Each row below holds a small network's activations on one input, seen along a few directions.
In each table, some parts of the input vary, and every possible input appears once, in random order.
A made-up example of a description, with smaller parts first: ring(8) and (point or ring(11) or (values(3) and line(6))).
Shared parts are said once, and a part with two or three values counts as separate values.

Table:
x1: -22	-30	23	22	-6	15	-5	-5	20	-15	46	12	-17	17	-22	9	22	-43	-6
x2: 89	48	-2	13	14	-20	15	-15	4	4	-16	8	11	-47	3	-38	2	3	-7
x3: 32	32	46	6	-15	-21	21	7	-1	-28	-15	26	9	26	-15	-49	6	24	-8
x4: 20	51	24	-17	-11	-13	5	23	7	-35	-32	10	23	54	-7	-32	-15	11	5
x5: 32	-23	-57	12	-8	-17	-7	-40	-11	52	-3	-14	-16	-59	24	23	15	28	-5
x6: -62	-30	-29	-55	9	-3	-20	31	-41	19	-28	-2	-4	8	10	22	-20	36	25
x7: 54	42	30	23	-2	-12	34	-3	3	-24	-18	-2	27	-23	6	-34	-10	18	-25
x8: -1	-26	10	44	13	25	15	-19	25	-1	39	-20	3	-24	-9	15	6	-49	-19
x9: 31	-17	-20	27	32	21	1	-33	30	27	37	-2	-13	-48	-6	18	21	-64	-2
x10: -8	-23	-26	18	-26	-7	16	-28	-9	21	-5	-27	-3	-40	26	24	5	42	-22
x11: -33	-3	7	1	-2	25	-22	13	27	-16	33	-8	-9	45	-21	27	-2	-50	12
x12: -49	-16	17	-23	39	40	-39	30	-14	-3	19	7	-4	22	0	25	-17	-52	42
x13: -46	-11	-37	-31	-30	-5	-8	8	-1	9	-14	-13	-11	34	1	24	-2	40	-10
x14: -36	-30	-16	-3	-38	-15	5	-10	-9	14	-2	0	-27	5	5	4	23	46	-18
x15: -1	35	30	-38	31	-15	-12	41	-30	-24	-43	24	30	29	4	-38	-36	9	38
Q: What is each input in this table made of?
A: values(3) and line(5)
Q: Changing only the line(5) part turns x4 into x2. The same change can be made to x11. Which row results?
A: x9
Q: Which other rows does x7 become when the values(3) part takes its other values? List them by row number.
A: x8, x10
Q: A walk changes only the line(5) part. It starts at x6 and steps to x13. List the rest of the walk in order.
A: x14, x10, x5

Table:
x16: -50	-25	-22	-37	0	12	-17	16	-32	20	-6	-2	-23	-7	12	20	1	31	6
x17: -27	18	14	21	-13	4	10	-5	49	-34	34	-7	-13	2	-15	-11	15	-42	-19
x18: -49	-3	9	-13	11	31	-27	10	-12	-4	-3	-12	5	14	33	32	-16	-16	29
x19: -61	-36	-8	-13	16	-2	-13	13	-23	5	-8	-7	3	-6	15	9	-18	2	23
x20: -51	-19	-37	-25	-15	-9	-24	-8	-14	30	-25	-4	-17	19	29	19	6	28	23
x21: -2	7	28	33	-17	-6	-16	2	26	-34	56	11	-23	6	-20	-10	17	-45	-1
x22: 39	5	4	9	45	27	20	-18	22	19	-7	1	10	-22	6	-12	10	-48	-2
x23: -49	-2	4	-29	34	29	-11	14	11	-5	-2	9	1	20	3	8	-4	-43	23
x24: -8	-20	-31	12	-57	-20	10	-27	19	7	7	-9	-19	21	-3	16	28	32	-26
x25: 36	-11	-38	9	-2	-11	11	-48	-2	48	-26	1	-5	-26	32	8	18	30	-4
x26: 98	50	26	-16	21	-16	32	17	-23	-1	-59	21	47	27	-18	-54	-23	40	-3
x27: -3	43	44	-49	12	-12	7	39	-33	-22	-66	26	30	63	4	-43	-30	42	32
x28: 76	-6	4	14	38	12	-9	-1	0	20	24	16	4	-13	-29	-2	2	-50	11
x29: -29	2	7	-19	19	1	-50	29	-6	-22	30	20	-13	6	-15	11	-9	-48	43
x30: 20	-11	-21	22	17	-22	8	-15	-7	10	2	-12	12	-67	8	-4	-11	0	-3
x31: 31	0	-33	-2	1	-9	5	-10	-14	29	4	-8	-15	-69	5	6	6	30	-19
x32: 49	6	-8	20	21	24	4	-13	-2	21	5	-19	18	-21	9	22	-14	-18	-3
x33: -27	-7	-9	9	-51	-14	8	-4	8	-12	26	-11	-33	-30	-7	9	23	33	-35
x34: 40	43	48	-4	-27	-20	31	24	-1	-42	-34	23	29	68	-24	-53	-9	45	-29
x35: -10	0	17	33	-27	19	3	-8	23	-18	27	-25	-2	18	-5	23	2	-12	-19
x36: -20	-34	1	26	-24	-16	18	-7	11	-15	22	-13	3	-4	-21	7	6	6	-27
Q: What is each input in this table made of?
A: values(3) and (point or line(6))
Q: Changing only the values(3) part turns x31 into x16. The same change can be made to x26. Which row results?
A: x27
Q: List by row number the other rows that have the values(3) part in common with x24.
A: x17, x21, x33, x34, x35, x36

Table:
x37: 61	-15	-26	55	-2	-9	25	-57	23	30	20	-16	-3	-71	10	4	25	-12	-30
x38: -2	26	5	-9	-32	-20	2	13	0	-20	-20	-2	6	40	-3	-15	-7	35	-6
x39: -33	-25	-26	0	-30	9	-6	-13	10	13	13	-15	-19	15	5	37	14	13	-13
x40: -4	15	31	-4	-10	-8	15	14	9	-25	-7	18	4	40	-20	-32	3	8	-9
x41: -26	-25	-35	-19	23	17	-12	3	-7	29	2	-14	-8	-18	5	27	-6	-12	9
x42: -11	-20	-12	-4	21	17	-28	-1	-1	18	24	2	-15	-5	-4	25	3	-38	26
x43: 19	31	19	-19	21	-1	-18	20	-9	-14	-15	22	11	20	1	-23	-12	-16	28
x44: 6	26	-3	-33	22	-11	-1	24	-13	-8	-34	7	22	5	1	-16	-25	10	16
x45: -1	9	12	-21	-6	-20	3	18	-33	-6	-35	10	14	11	10	-19	-15	46	10
x46: -34	-34	-3	6	-14	9	2	-5	16	-2	31	1	-21	9	-18	16	21	-18	-14
x47: 0	27	41	3	9	9	6	18	5	-33	-6	4	19	26	-4	-18	-15	-19	9
x48: -27	-26	8	18	9	28	-10	0	10	-4	36	-12	-3	0	-6	29	-1	-40	0
x49: 93	46	11	33	-5	-20	35	-27	9	-1	-11	3	11	-55	5	-39	11	20	-30
x50: -40	-34	-22	-7	-7	1	-12	-6	-20	23	2	-8	-17	-19	18	23	5	22	4
Q: What is each input in this table made of?
A: values(2) and (point or ring(6))
Q: Changing only the values(2) part turns x37 into x49. The same change can be made to x39. Which row results?
A: x38
Q: Which other rows does x50 become when the ring(6) part takes its other values? List them by row number.
A: x39, x41, x42, x46, x48

Table:
x51: -69	-41	-12	-5	0	44	-40	-2	-7	33	24	-16	-38	-10	5	52	24	-29	7
x52: -9	8	-7	-27	-15	-32	1	-15	0	0	-20	17	-3	22	19	-13	-18	35	-4
x53: -20	-42	-45	30	-27	10	-20	-29	26	24	42	-39	-16	-23	-8	47	7	-11	-15
x54: -30	19	33	2	24	13	-26	21	-19	-25	14	12	25	35	2	-1	-4	-27	20
x55: 34	23	12	11	8	-4	-19	-4	3	-18	12	0	3	12	5	-13	-12	-50	10
x56: -26	5	24	16	-5	13	3	34	4	-38	0	3	-11	45	-27	-22	7	24	-10
x57: 43	21	2	11	11	27	18	0	-3	-1	-12	-3	37	-36	16	-1	-18	-27	8
x58: 11	22	8	-5	16	6	-15	5	-5	-6	16	21	21	38	-9	3	4	-32	27
x59: 30	17	-18	-22	-7	-20	-22	6	-22	16	-12	12	-10	-17	17	-15	-13	28	-2
x60: -67	-50	-24	20	-23	18	-16	5	-7	11	29	-39	-11	0	-4	71	0	-16	-19
x61: 32	4	19	11	-14	-3	30	-29	0	-14	-15	-16	16	-4	14	-21	18	36	-36
x62: -18	-6	6	-22	-7	-3	-28	43	-39	3	-17	3	-7	11	3	-8	-18	47	22
x63: -35	9	22	-9	-21	-15	36	26	1	-21	-16	-7	6	42	10	-2	5	28	2
x64: -39	-48	-34	-12	11	23	-18	-15	14	44	26	3	-40	-9	10	46	29	-37	5
x65: -35	-5	16	-15	28	18	-2	33	-2	-12	-19	2	28	11	5	-18	-28	-20	34
x66: 49	11	30	33	-6	12	27	-10	4	-17	10	21	3	-13	-19	-4	2	-15	-8
x67: 8	12	-6	-11	16	22	-16	21	14	10	-22	6	20	16	-1	-10	-23	-22	24
x68: 12	-13	-14	-28	5	-27	-16	25	-23	25	-22	15	-7	11	-2	-19	-4	37	18
x69: 22	7	15	15	5	-16	11	-8	23	-26	8	23	-3	3	-22	-25	7	-26	-3
x70: 1	7	-9	-35	44	-15	-5	18	-1	23	-22	4	0	7	-12	-17	-20	17	22
x71: 36	24	19	23	-27	8	41	-11	-1	-11	6	1	4	-14	-21	-19	14	4	-38
x72: -23	24	9	-36	19	8	-12	35	-27	-9	-23	-7	10	-1	-3	17	-24	7	16
x73: 47	12	34	27	15	10	-6	-11	-9	-13	11	2	11	-10	12	-9	-15	-37	-5
x74: -35	8	7	-9	-27	-8	-6	8	-29	-18	-38	5	10	25	8	6	-5	41	20
x75: -33	-52	-45	18	-18	12	-20	-17	17	25	36	-24	-19	7	-12	60	3	-10	-18
x76: -9	-51	-21	21	21	31	0	-39	4	36	35	-3	-34	-55	16	31	31	-22	-6
x77: -1	19	9	-5	-26	3	3	8	19	-11	2	15	-6	33	-28	-21	6	4	-35
x78: -5	8	10	-3	-15	-25	24	14	28	10	-16	1	-7	47	5	-19	4	33	-7
x79: -34	-3	52	-7	9	-11	-4	21	10	-43	9	23	8	19	-13	-8	4	-15	3
x80: 23	27	-3	0	-33	-3	4	-19	15	-18	-11	-21	5	19	7	-15	15	28	-25
x81: 21	18	-19	-10	17	1	18	2	10	-9	-13	-1	32	-17	8	-15	-10	-41	26
x82: 44	-5	-8	-6	1	-22	18	0	-41	11	-16	7	9	-43	10	-14	5	32	3
x83: 7	26	-16	7	-23	-28	-13	-21	-2	-4	-35	3	4	-4	14	-13	4	32	-3
x84: 31	20	10	15	-19	-14	14	-30	-11	8	-17	-4	-6	-24	26	-14	-18	50	-12
x85: 8	0	27	-14	1	-18	9	7	24	-24	13	31	3	25	-23	-4	12	-21	11
x86: 14	21	0	1	-23	-19	38	-9	15	-18	9	4	0	3	-27	-33	20	-9	-22
x87: 21	33	-15	-15	30	-11	-11	7	2	15	-14	-14	-3	-21	-6	-18	-18	14	16
x88: -8	-62	-27	42	-7	9	16	-32	10	21	39	-29	-6	-45	6	48	6	-8	-27
x89: 27	14	2	-10	46	-11	14	-7	-13	9	-17	-4	15	-48	7	-18	-15	15	-6
x90: -23	-39	-43	4	13	16	-12	-33	17	32	36	-7	-41	-35	11	29	34	-35	7
Q: What is each input in this table made of?
A: line(4) and (values(2) or ring(8))
Q: Changing only the line(4) part turns x85 into x79. The same change can be made to x68. Which row results?
A: x62
Q: Changing only the line(4) part turns x55 into x54. The same change can be made to x83. Which row results?
A: x74
Q: A walk changes only the ring(8) part. It starts at x61 and steps to x84. List the rest of the walk in order.
A: x82, x89, x57, x73, x66, x71
Q: Which other rows does x64 become when the values(2) part takes its other values? List them by row number.
A: x75
